Each row below holds a small network's activations on one input, seen along a few directions.
In each table, some parts of the input vary, and every possible input appears once, in random order.
Descriptions start from the smaller parts, as in this example, which fits no table here: ring(8) and (point or ring(11) or (values(3) and line(4))).
Shared parts are said once, and a part with two or three values counts as separate values.

Other details of the inputs vary at random and push rows far along three fixed directions, the same in every table; ignore that.

Table:
row 1: [ 21.0  14.3 -16.7   3.8  -8.3  -9.7 -20.2   3.6 -28.5  -4.0 -18.7]
row 2: [-64.4  -3.4  19.4   6.3   1.4  27.3  53.2 -11.4  23.8  53.5  13.2]
row 3: [-25.4 -23.8  14.3 -11.1  -0.5 -10.9 -15.1 -16.1 -23.2  -3.5   1.5]
row 4: [ 32.1  -3.4 -11.4   1.7 -21.7 -15.3 -19.8  17.8 -16.3 -19.8  -4.4]
row 5: [-30.6 -39.5  15.7 -21.1  -5.3 -13.9 -20.8  -8.5 -15.4 -15.6   2.4]
row 6: [  6.8  -5.0   3.2   4.3  -7.5 -16.7 -33.6  -7.5 -29.7 -23.0  -8.7]
row 7: [-17.5 -11.2  31.4 -20.4 -19.5 -30.6 -18.4  18.6  11.2 -21.0   2.9]
row 8: [-30.1 -30.4   0.3 -17.0   7.3  -8.4 -16.0 -20.4 -20.8  -6.2  -4.1]
row 9: [ 29.4  -9.8 -13.4  -8.7  -8.5 -30.0 -33.5  23.0  -8.2 -29.7  -4.4]
row 10: [ -2.4  -2.4 -51.3   8.8  19.7  17.4  -8.9 -49.8 -85.9  32.3 -24.4]
row 11: [ 23.1  20.8 -22.0   5.1  -1.7 -11.4 -20.8   0.9 -23.8  -6.8 -22.1]
row 12: [-60.8 -12.2  -5.7   2.4  22.3  35.1  52.0  -7.6  41.6  35.5  23.6]
row 13: [ 57.1  32.9  49.6  14.1 -17.5 -12.1 -15.4  56.9  84.4 -42.4   8.6]
row 14: [ 55.5  29.2 -17.1  28.5   6.0  35.5  29.4   3.2  -0.1  38.9   4.0]
row 15: [-55.8 -20.8   0.4   7.4   6.3  30.1  54.5   0.0  36.3  43.6  20.9]
row 16: [ 39.3  -0.8  -1.7 -17.5  -4.4 -31.7 -16.3  14.6 -17.5 -45.4  -0.5]
row 17: [-25.5 -25.7  25.5 -16.8 -10.4 -23.8 -33.6   8.1  26.2 -53.2   2.3]
row 18: [ 59.4  34.6  33.5  28.2 -29.3  -0.3   8.4  38.1  53.4 -18.5  17.0]
row 19: [-35.8 -31.9  -7.0 -31.2   7.2 -22.0 -15.6   5.2   2.8 -23.9   7.5]
row 20: [ 36.6  35.2 -10.5  26.1  32.5  39.3  13.2 -21.5   9.0  24.1  -4.4]
row 21: [-38.7 -11.4  -2.6 -31.1   3.7 -16.3  -8.6 -10.0  -7.1  -1.8  -9.3]
row 22: [-61.4  -7.8  36.8  -9.7  -4.6  11.2  33.2  12.7  71.3   6.6  16.4]
row 23: [-37.5 -28.2  -3.4  -8.5   2.1  -5.5 -12.8 -19.3 -17.5  -8.1  -4.9]
row 24: [ 21.8  11.9 -44.7  -2.2   2.5  -0.3   4.4 -35.0 -80.3  37.4 -14.7]
row 25: [ 61.3  46.9 -15.0  33.9  16.2  32.4  40.6   3.3   9.1  13.8   5.5]
row 26: [42.3 41.9 -7.5 24.8 12.0 30.4 20.6  1.2  5.1 37.2 -5.4]
Description of these inputs: values(2) and (point or (values(3) and line(4))).
Question: Changing only the values(2) part turns row 23 into row 8. The same change can be made to row 4. Which row results?
Answer: row 14
Question: Change only the values(2) part in row 6. List by row number the other rows that result.
Answer: row 3
Question: Change only the values(3) part in row 22. List by row number the other rows that result.
Answer: row 12, row 17
Question: A walk changes only the line(4) part. It starts at row 7 and steps to row 26. List the rest of the walk in order.
Answer: row 13, row 21
